A small network was shown many inputs. Here are its activations along a few directions, one row for each input.
Each table varies a few parts of the input and shows all the possible inputs, shuffled.
A made-up example of a description, with smaller parts first: one of 8 places around a ring, together with either a single point or one of 11 places around a ring or (one of 3 separate values, together with one of 4 places along a line).
Shared parts are said once, and a part with two or three values counts as separate values.

Rows:
R1: [-8.9 -5.6 20.9 10.2 -10.1 -6.0 2.6 33.3 -6.8 -7.0 29.4 0.4 31.3 4.6 36.7 -14.0 -1.9 21.9 -17.6 3.1]
R2: [-2.4 32.9 -72.1 -35.2 35.4 -64.8 -42.1 -1.4 -12.6 8.9 -32.1 -27.6 -89.9 18.7 -36.2 19.8 -23.5 -24.6 75.4 -3.6]
R3: [-29.1 -5.8 -9.2 24.2 -15.2 31.2 -1.7 -3.0 -2.1 6.6 -9.0 24.1 5.5 -9.2 7.1 -7.8 -18.2 -1.4 6.1 15.9]
R4: [-17.7 -5.3 -16.5 8.5 -0.3 30.3 4.8 -18.0 30.0 -8.0 -14.8 20.4 9.6 -12.2 1.4 20.2 -4.0 -15.4 2.4 4.1]
R5: [-17.9 22.7 -23.0 -11.9 22.4 24.7 -6.8 -26.9 19.7 -10.2 3.2 25.0 14.1 6.0 31.3 17.1 -12.8 -16.1 0.9 21.7]
R6: [41.4 -19.2 50.8 1.0 -18.4 2.7 27.6 -15.9 7.0 3.5 11.0 -10.8 10.1 -3.6 -34.3 -12.6 31.8 1.9 -27.0 -9.0]
R7: [3.5 -5.5 12.5 -3.9 7.1 -3.8 9.1 19.3 25.3 -18.6 24.5 -5.9 31.2 0.9 30.9 13.6 13.2 6.9 -24.3 -6.5]
R8: [38.1 -21.0 51.2 9.3 3.1 6.7 27.6 -0.7 12.9 -12.2 1.3 12.8 13.8 -21.2 -25.5 0.6 30.6 3.3 -29.9 -16.4]
R9: [30.9 -26.4 50.9 12.1 -18.3 6.0 27.6 -3.9 -26.6 5.8 14.3 -9.2 19.4 3.9 -31.0 -33.8 17.9 18.5 -27.9 -8.3]
R10: [-11.8 23.1 -23.5 -19.9 0.5 17.5 -7.7 -42.3 18.7 9.2 4.7 0.3 10.9 23.7 26.9 4.3 -17.8 -13.5 7.2 29.2]
R11: [50.0 -17.3 8.9 -32.3 15.2 -73.0 -3.2 24.5 -38.6 22.8 -34.2 -37.4 -79.5 -22.7 -82.5 12.4 27.9 -14.2 39.7 -45.3]
R12: [-1.9 7.0 -66.9 -19.2 13.5 -55.3 -26.8 9.4 -5.2 20.7 -46.1 -28.2 -86.7 -2.8 -64.5 21.6 -10.7 -24.9 78.6 -26.7]
R13: [-26.8 6.7 -14.5 27.0 -3.2 36.6 -8.3 1.0 11.2 -12.8 -19.1 35.7 5.5 -24.6 7.2 13.7 -8.1 -5.2 -10.3 2.8]
R14: [22.3 -1.2 -38.9 -32.6 18.1 -89.9 -22.8 39.3 -19.3 2.4 -14.9 -60.4 -71.7 -0.1 -23.6 22.7 9.7 -2.6 52.8 -31.1]
R15: [-24.6 15.5 -21.5 -10.7 2.0 23.8 -9.7 -28.3 -12.4 10.1 4.7 -1.3 18.4 27.4 29.8 -19.5 -29.7 9.0 10.1 33.7]
R16: [29.4 -8.8 55.6 30.0 0.5 9.7 16.8 16.1 -6.4 -13.7 -5.6 27.5 11.4 -31.4 -18.1 -2.6 24.6 13.4 -42.0 -20.2]
R17: [-26.2 -13.0 -14.9 10.8 -18.4 31.3 4.6 -19.6 -6.5 16.1 -6.9 -4.3 13.1 13.9 1.1 -18.5 -15.8 0.9 4.7 11.9]
R18: [26.1 -19.7 59.0 26.2 -12.3 3.5 25.4 12.2 -22.7 2.1 9.2 19.0 13.6 -15.2 -20.5 -25.6 16.7 12.5 -28.7 -7.8]
R19: [-5.6 -11.6 13.0 -4.1 -15.5 -5.5 8.9 16.9 -9.9 -1.8 31.8 -28.7 35.9 23.5 28.0 -22.3 -2.7 29.1 -18.5 1.5]
R20: [7.1 -3.9 11.4 -12.2 -15.2 -9.5 9.5 2.9 22.6 -1.6 30.9 -31.0 24.7 16.1 23.1 2.6 9.9 11.0 -20.8 1.4]
R21: [-4.9 5.7 17.0 15.1 3.6 0.4 -5.8 37.7 6.7 -23.7 17.8 10.2 31.5 -9.8 38.5 7.0 8.5 16.5 -32.9 -10.1]
R22: [-28.9 21.9 -14.3 1.0 6.2 26.4 -14.0 -10.4 -11.4 2.3 7.4 30.7 12.0 10.4 38.6 -13.1 -27.4 -1.1 9.1 32.8]
R23: [-26.5 34.3 -19.7 5.2 18.9 31.9 -21.4 -7.3 1.9 -17.6 -1.0 41.4 11.8 -6.4 38.2 8.2 -17.8 -6.7 -7.6 18.5]
R24: [-15.6 -5.5 -16.4 1.4 -19.5 25.3 5.9 -35.0 24.4 16.8 -6.6 -2.5 4.2 10.1 -2.8 5.9 -0.3 -19.2 0.5 8.5]
Q: What do these inputs look like to the network?
A: one of 4 places along a line, together with either a single point or one of 5 places around a ring
Q: Changing only the place on the line of 4 turns R8 into R4. The same change can be made to R18. Which row results?
A: R3
Q: Which other rows does R21 become when the place on the ring of 5 takes its other values? List them by row number.
A: R1, R7, R19, R20
Q: Start at R16 and move only the place on the line of 4, one step at a time. The first step leads to R21. Which rows follow, in order?
A: R13, R23

Rows:
R25: [-10.2 -0.6 -20.4 -10.3 -8.2 -31.3 -3.8 14.5 -5.5 20.9 0.6 -34.7 -2.6 34.2 14.3 -11.5 -14.2 6.9 19.6 -8.3]
R26: [-2.0 10.0 -10.7 -1.6 1.7 4.4 -0.6 -23.8 -11.3 22.7 -16.6 9.6 -20.4 18.5 -37.5 -17.7 -12.7 -13.0 19.7 1.3]
R27: [-18.6 14.1 -27.4 -1.2 8.6 -26.3 -22.2 40.2 1.2 -12.8 7.1 -8.6 -9.0 2.3 13.9 9.8 -9.5 8.4 12.5 -12.1]
R28: [-16.5 0.4 43.3 32.3 -1.8 66.4 19.3 0.3 20.8 -25.4 23.6 50.9 85.2 -9.6 53.6 -8.0 -1.1 21.2 -65.4 12.8]
R29: [19.4 -13.4 12.4 17.4 -0.1 -2.3 7.0 10.6 2.7 -9.2 -24.3 8.8 -23.4 -30.8 -45.5 13.8 24.7 -9.5 -8.2 -30.2]
R30: [36.4 -13.6 26.2 -28.3 -1.5 -41.0 8.1 12.3 -21.1 6.1 17.7 -42.6 -7.4 7.0 -11.2 -8.7 19.5 12.2 -0.2 -11.4]
R31: [-4.1 19.7 -10.5 12.0 12.0 2.2 -13.6 -0.7 -5.9 4.2 -29.7 33.8 -29.2 -14.6 -15.1 8.1 -6.9 -18.1 12.6 -5.1]
R32: [24.0 -36.3 22.5 -0.2 -14.4 -4.3 24.7 -11.5 -7.7 21.1 -15.3 -12.3 -18.3 -13.5 -52.1 -5.2 19.5 -8.8 9.0 -14.0]
R33: [-19.5 7.9 -48.7 -21.2 5.6 2.5 -10.2 -39.4 9.9 12.8 -12.0 -17.0 -14.7 24.2 17.9 6.9 -25.5 -15.2 38.6 28.1]
R34: [-30.8 25.8 -54.9 -19.2 19.1 10.9 -32.4 -11.2 11.7 -14.6 -6.0 9.3 -20.1 -11.5 18.7 31.0 -17.0 -17.1 27.0 20.3]
R35: [-14.4 -11.8 42.0 25.0 -36.0 69.9 21.0 -28.5 4.1 -9.4 48.2 16.1 71.7 4.0 39.2 -29.0 5.7 23.6 -63.3 39.5]
R36: [36.3 -2.3 26.3 -4.7 14.9 -51.0 2.8 37.1 1.1 -16.4 6.8 -13.2 -11.8 -10.3 3.9 10.6 17.4 9.4 -1.8 -20.9]
Q: Changing only one part turns R36 into R30. The same change can be made to R31. Which row results?
A: R26
Q: What do these inputs look like to the network?
A: one of 2 separate values, together with either a single point or one of 5 places around a ring
Q: Which other rows does R32 become when the choice among 2 separate values takes its other values? List them by row number.
A: R29
